Here are a small network's activations along a few directions, averaged over the inputs that share one value of a field.
Values that are neighbours, or in one group, have similar rows; names and order tell nothing.
(in the rows, 500 means zero)
Strong random noise was added to every row along 5 fixed directions; ignore it. To show where, here is one row again and again, with new noise each time:
[449 495 467 553 296 413 373 743 675 505 459 510 358 373 595 535]
[577 760 606 505 550 425 558 315 383 580 628 573 610 594 417 354]
[785 413 492 539 474 340 495 421 277 524 552 691 575 747 452 256]
[419 165 312 285 524 621 411 583 487 454 608 455 386 561 542 632]
[289 249 214 268 393 627 556 462 752 438 548 319 349 423 655 579]
[645 559 588 601 438 340 377 617 393 544 534 641 503 587 447 405]
[428 388 448 289 703 595 476 343 344 501 729 425 539 703 364 550]


Lares, 13 values:
z12: [457 585 548 557 564 389 509 516 413 597 525 475 589 544 477 513]
z4: [374 934 655 693 498 515 523 503 625 479 404 385 587 395 361 467]
z13: [559 154 320 392 523 562 610 114 455 359 527 301 465 759 463 295]
z1: [426 432 394 536 591 541 472 537 625 556 360 444 503 438 514 580]
z9: [357 604 410 312 507 581 693 187 664 516 628 335 529 484 551 484]
z11: [581 178 447 476 394 356 488 378 610 358 443 345 515 751 434 299]
z5: [563 481 418 473 572 695 778 410 511 557 351 647 541 322 729 476]
z7: [434 755 600 733 468 304 499 629 634 634 354 492 540 324 468 475]
z10: [622 301 532 727 372 334 424 655 507 345 336 407 467 662 375 393]
z3: [644 518 590 524 515 375 511 393 373 447 552 567 595 545 447 424]
z8: [379 554 567 583 573 275 340 578 542 483 556 347 518 612 341 555]
z2: [568 584 609 667 458 481 501 483 561 438 439 429 503 502 435 373]
z6: [424 611 667 463 692 701 475 538 278 514 534 678 520 455 386 803]
Lares is arranged as a ring.
Going along Lares from z9 by way of its neighbour z3, in what order are z1, z7, z10, z2 met?
Answer: z2, z10, z1, z7
Which values are neighbours of z6? Give them in the order they are listed.
Answer: z4, z5

Teb, 11 values:
t8: [395 576 456 296 718 850 657 491 517 659 546 517 599 365 626 713]
t10: [371 310 416 387 431 450 472 558 718 553 549 350 512 440 539 662]
t11: [641 378 497 587 573 529 588 477 252 561 420 715 601 551 572 482]
t1: [317 741 544 344 487 597 584 399 433 483 655 402 467 383 497 573]
t3: [442 397 538 662 518 467 358 712 561 391 357 425 410 457 414 569]
t5: [723 354 510 615 460 251 405 509 445 536 572 541 495 721 497 268]
t7: [395 748 631 553 422 338 340 564 540 525 605 370 472 430 360 546]
t9: [418 703 588 439 509 817 473 682 575 468 389 602 429 157 660 695]
t4: [432 373 355 373 715 432 527 306 379 524 600 467 576 807 343 506]
t6: [416 539 541 501 463 687 340 805 570 400 451 586 315 255 565 736]
t2: [357 642 639 655 319 373 360 595 749 443 454 306 371 444 399 484]
Teb is arranged as a ring.
How many steps from neighbour to neighbour lead from t7 to t9, at the fewest?
Answer: 4
Going along Teb from t6 by way of its neighbour t2, in what order are t8, t3, t5, t4 met?
Answer: t5, t4, t8, t3
